Each row below holds a small network's activations on one input, seen along a few directions.
In each table, some parts of the input vary, and every possible input appears once, in random order.
Descriptions start from the smaller parts, as in this example, which fits no table here: line(4) and (point or ring(9) or (values(3) and ring(5))).
Shared parts are said once, and a part with two or three values counts as separate values.

Other details of the inputs shift rows strongly along two fixed directions, in all tables alike. That doesn't count.

Rows:
R1: [-39   9  -7  38  -4 -49 -31   1 -28 -18  33  22  13]
R2: [-60 -19  19  60  33 -32 -19   6 -30 -14  18  23 -33]
R3: [ 50  15  57  21   0  30 -18 -13  25   3 -11   8 -63]
R4: [ 12  -6 -18 -22 -28  47 -11 -19  24  14 -29   5  -7]
R5: [  8   1  45  42  26  31  -8 -24  44  15 -38   4 -68]
R6: [-27 -23  28  52  32 -39  21  29 -33   7  33  18   8]
R7: [ 59  27   9 -12 -23  12  21 -15  48  21   5  -2  18]
R8: [ -2   5 -59 -12  11 -28  12  47 -69 -39  49 -21  44]
R9: [-10  21 -73 -20  -6 -49  28  39 -38 -24  52  -6  90]
R10: [-26  20 -75  -8  -6 -46  14  23 -47 -33  39  -6  66]
R11: [ 17   7 -39 -87  -5  26  44  -8  20  11 -25 -45  31]
R12: [ 25  32  29  17 -11  18 -24 -32  51   8 -22  11 -25]
R13: [-18 -11  56  -7   7  16 -33 -51  39  16 -51  -1 -62]
R14: [ 36  16  76  35   3  30 -41 -14  32   9 -15  10 -78]
R15: [-20 -43  49  38 -18 -41 -10  18 -38  33  32  45  29]
R16: [ -4  -7  69  -9   6  16 -12 -44  35  28 -45   0 -44]
R17: [-29  11 -96 -17  14 -25 -11  40 -78 -62  41 -28  32]
R18: [ 24  -2 -36 -38 -29  45   3  -6  26  10 -28  -4  17]
R19: [-51 -37  34  49 -11 -31 -44   0 -37  10  12  44  -4]
R20: [-13  -2  50  56   2 -61 -19   3 -17  14  41  40  19]
R21: [ -6   2 -73 -43 -33  51 -18 -16  20 -16 -35 -11  -3]
R22: [ 69  24 -23 -39 -16  36  33  19  18 -14  10 -37   8]
R23: [ 37  16 -51 -37   5  39  59  17  32   0 -14 -35   8]
R24: [-65 -31  42  17  24 -45 -24 -13 -37   2  -1   7  -1]
R25: [-43 -32  28  -5  19 -52   5   8 -37  14  19   5  29]
R26: [  8  16 -53 -23  12  43  36   2  26 -22 -29 -29 -16]
R27: [-26 -41  47  41 -10 -37 -23  19 -27  25  29  52  24]
R28: [ 23  -2  56  35  17  31  13 -18  49  23 -25   8 -55]
R29: [ 67  27 -51 -45  -9  38  29  20  11 -17  -2 -37   8]
R30: [  4   6 -39 -76  -1  26  30 -17  18  -6 -42 -43  17]
Each input here is: values(5) and line(6).
- Changing only the values(5) part turns R11 into R7. The same change can be made to R16. Which row results? => R10
- Which other rows does R29 become when the line(6) part takes its other values? List them by row number. => R3, R8, R14, R17, R22
- Which other rows does R2 become when the values(5) part takes its other values? List them by row number. => R1, R13, R17, R21

Rows:
R31: [-27 -18  35  28  -2 -20 -26  -1 -20   9  12  28  -4]
R32: [ 53  17  -1   5 -14  14  16  11  18   8  13   1  14]
R33: [  9  18 -20 -16   6  13  15  -4  11 -11 -12 -20  -1]
R34: [-26 -17 -14  -7   8 -23  10  20 -32  -3  17   2  33]
R35: [-23 -12  -4  14  13 -24   3  14 -27  -8  21   6   3]
R36: [  1 -12  56  10   2 -11  -7  -9  10  21  -8  14 -15]
R37: [ 12   5 -12 -17   7  21  16   5   8  -6 -10 -16  -6]
R38: [  7  11 -27 -13  -2  26  -4  -2   8 -14 -12 -10 -10]
R39: [-32 -15 -14   7  -5 -26 -11   8 -25  -6  14  14  18]
R40: [  1  12 -23 -21 -12  12  -2 -12  12  -4 -16  -8   7]
R41: [ 17   6  65  18  -8  19 -21 -34  49  32 -31  18 -44]
R42: [  5   8 -20 -12   0  23   0   2   8 -10  -9 -11 -10]
R43: [ 58  22  -2 -12 -16   9  17  11  18   3  15  -6  12]
R44: [ 25  15  28 -11 -10  30  -1 -30  49  19 -37  -1 -26]
R45: [  1   2 -42 -25 -10  16   3  -2   3  -6 -13 -16  19]
R46: [  4   1 -11 -24  -5  19  10  -2   9   4 -13  -9   8]
R47: [-11 -22  90  47  -2 -14 -24 -19  17  32  -4  41 -38]
R48: [ 32  14  25  -5  -7  37 -12 -25  47   7 -31  -9 -47]
R49: [  5   6  -7 -23  -2   7  16  -8  14   3 -13 -14  13]
R50: [-26 -25  43  25   7 -31  -3   4 -15  17  15  23   2]
R51: [ 21  -2  60  21 -15  29 -27 -34  43  29 -35  19 -45]
R52: [-19  -3   7   3   3 -23   3  -1 -13   5   8   4  16]
R53: [-10 -13  75  57   5 -11 -33 -14  11  14  -1  38 -52]
R54: [-26 -15   0   5   3 -29 -14   4 -29   0  20  10  17]
R55: [ 58  30 -54 -39 -21  31  37  24  15 -14   8 -25  35]
R56: [  2   9 -41 -22   2  19  11  10  -3 -15  -6 -19   5]
R57: [-26 -15  -4  12   3 -22  -6   6 -29   3  14  10  21]
R58: [-24   0  -4  17  17 -28  -3   8 -26 -12  21   4   9]
R59: [ 18   5 -18 -28 -10  29  11 -11  24   6 -28 -17   3]
R60: [-19  -9  -6  21  13 -18  -5  10 -30  -9  16   5   6]
R61: [ 21   7 -16 -38  -9  25  11 -13  25   7 -24 -18  -1]
R62: [-17  -6 -10  12   4  -9  -6   5 -12 -12  11   3  -6]
R63: [-19  -9  -2  13  17 -17   0  17 -29  -7  19   5   5]
R64: [-17 -13  37  29  15 -29 -12   4 -20   1  20  11 -11]
R65: [-31 -18  -6   9  -1 -25  -7   7 -25  -3  18  15  17]
R66: [-24 -14  -6  12  17 -27   9  19 -27  -8  21   3   9]
R67: [-20  -7  -2  11  10 -25  -6  10 -31 -13  22   1   3]
R68: [ 41   6  46  34 -11  -9   6   9  17  20  23  26  -7]
R69: [-23  -9  -6  22   8 -19 -12  11 -31 -11  18   6   4]
R70: [ 20  -4  73  19 -11  32 -22 -31  49  33 -32  23 -49]
R71: [-20  -2   2  12  20 -29   6  11 -25 -10  21  -2  11]
R72: [  5  19 -29 -10   1  15  -3  -9  12 -15 -11 -14  -5]
R73: [-11  -2 -49 -15  13  -8  20  21 -30 -20  11 -22  30]
R74: [ 11  17 -74 -45  -6  32  24   5  15 -23 -17 -34   8]
R75: [-26 -14   3   3   2 -31  -7   6 -32   0  18   8  19]
R76: [ 26   4  33 -10 -12  41  -3 -24  46  21 -36   3 -31]
R77: [-23  -4  -7  14   9 -26 -18  10 -31 -16  19   5   2]
R78: [  4   4 -18 -24 -15  12  -6 -12   7  -4 -13  -9   4]
R79: [ 12  10 -40 -24   1  22  17   4   3  -9 -13 -25   3]
R80: [  3  19 -43 -22   1  13   7  -2   6 -20  -7 -23   4]
R81: [-24 -18   4   9   6 -25   4  10 -28   6  14   6  24]
R82: [ 13   6  -7 -18   5  11  11   0  10  -5  -8 -21  -8]
R83: [-28 -17  -6   3   3 -27   4  10 -26   1  16   9  21]
R84: [  9   9 -29  -6  -2  24  -5  -7   9  -9 -14 -12  -8]
R85: [ 56  30  -8  -6 -12   8  22   9  22   1  11  -4  19]
- What is each input in this table made of? => values(5) and (point or (values(2) and line(5)))
- Changing only the values(5) part turns R66 into R82. The same change can be made to R83. Which row results? => R61
- Changing only the values(5) part turns R40 into R51. The same change can be made to R80. Which row results? => R69
- Which other rows does R49 become when the values(2) part takes its other values? List them by row number. => R71
- Which other rows does R36 become when the line(5) part takes its other values? List them by row number. => R54, R61, R75, R78
- Which other rows does R46 become when the values(2) part takes its other values? List them by row number. => R63
- Which other rows does R60 become when the values(5) part takes its other values? List them by row number. => R56, R58, R67, R74

Rows:
R86: [  3   2   9 -18  -3  18   7 -19  30  11 -25  -8 -13]
R87: [ -5  -3  -4   9   8  -5   1   4 -10  -3   1  -2   4]
R88: [-11  -3   1   1   3 -12 -11   2 -18  -7   5   3   4]
R89: [ -4 -13   0   9  -1  -8   0  11 -16   1  12   5   7]
R90: [  4  -4  34  15  -1  -3 -15 -10   2   7  -3   9 -15]
R91: [-23 -10   1  -5  -2 -18  -9  -4 -15   2   3   4  15]
R92: [  1   0   0  -1  -2  -7  -4   0 -11   0   8  -2   9]
R93: [-24 -19   2   2  -3 -10  -3   2 -14   7   4  11   9]
R94: [  2  -7   6   8  -3  -8   4  15 -13   3  18  12  10]
R95: [-12  -9  -3   2   4   3  -6   6 -11  -6   2   4  -6]
R96: [ 29  12  15 -11  -3  20  11 -12  33  10 -17  -9 -18]
R97: [ -3   4  -5  10  -4 -13   1   6  -9  -4  16   7  11]
R98: [-13  -5  34  26  13  -2 -14  -7  -1   7  -2  15 -23]
R99: [ 13   6   9 -10   2  17   4 -12  25   3 -20 -10 -24]
R100: [-14  -2  -3  -2  12  -8  -2   2  -7  -8   2  -3  -8]
R101: [ 3 -8  2  5 -3 -3  4 11 -9  4 10  7  6]
R102: [-10   0 -14  11   0 -15  -5   6 -11  -9  12   1   8]
R103: [  8   0  36  23   3  -2  -3  -2   7  15  -2  13 -11]
R104: [  1   0   6   3   6 -18  10  12  -8  -2  17   3  12]
R105: [ -1   1   3  13   6 -15   5  12 -13   3  17   7  15]
R106: [-14  -3  -1  10  11  -7  -3   5 -16  -5   4   3   3]
R107: [-13  13 -92 -54  -2   6  14  14 -29 -37   3 -35  41]
R108: [ 19   6  11  -8   1  18   7 -12  26   5 -19 -10 -21]
R109: [-10   2 -11   7  -1  -5  -7   1  -5 -10   6   1  -1]
R110: [  0   0   4   1  -2 -16  -3   7 -16  -1  12   4  15]
R111: [ 7  9 -6  5 -5 -7  3  6  2 -3 15  6 11]
R112: [-3 -9 -3  4 -1  0 -1  8 -9  0  4  2  0]
R113: [ -1  -3  -1   0   7 -11   7   3  -6  -2   7  -5   4]
R114: [ 11  -4  11   0  -4  22  -5  -5  17   6 -15   0 -22]
R115: [-13   4 -12   5   2  -4  -8   0  -5 -10   3   3  -5]
R116: [ 10  13 -43 -36 -15  27   9 -14  29  -2 -28 -19   6]
R117: [ 17   6   9   2   0  18   4  -7  18   8 -14  -4 -11]
R118: [  7  10 -37 -37  -6  34  16 -13  25  -1 -31 -21   9]
R119: [ 31  14  15 -11 -12  18   0  -7  27   8 -10  -3  -6]
R120: [  7   1  26  23  -4  -4 -10  -8  12   9   2  12 -15]
- What is each input in this table made of? => values(5) and (point or line(6))
- Changing only the values(5) part turns R97 into R103. The same change can be made to R109. Which row results? => R106
- Which other rows does R90 become when the values(5) part takes its other values? List them by row number. => R87, R102, R108, R112
- List by row number the other rows that have the values(5) part in common with R90. => R88, R91, R92, R107, R110, R119
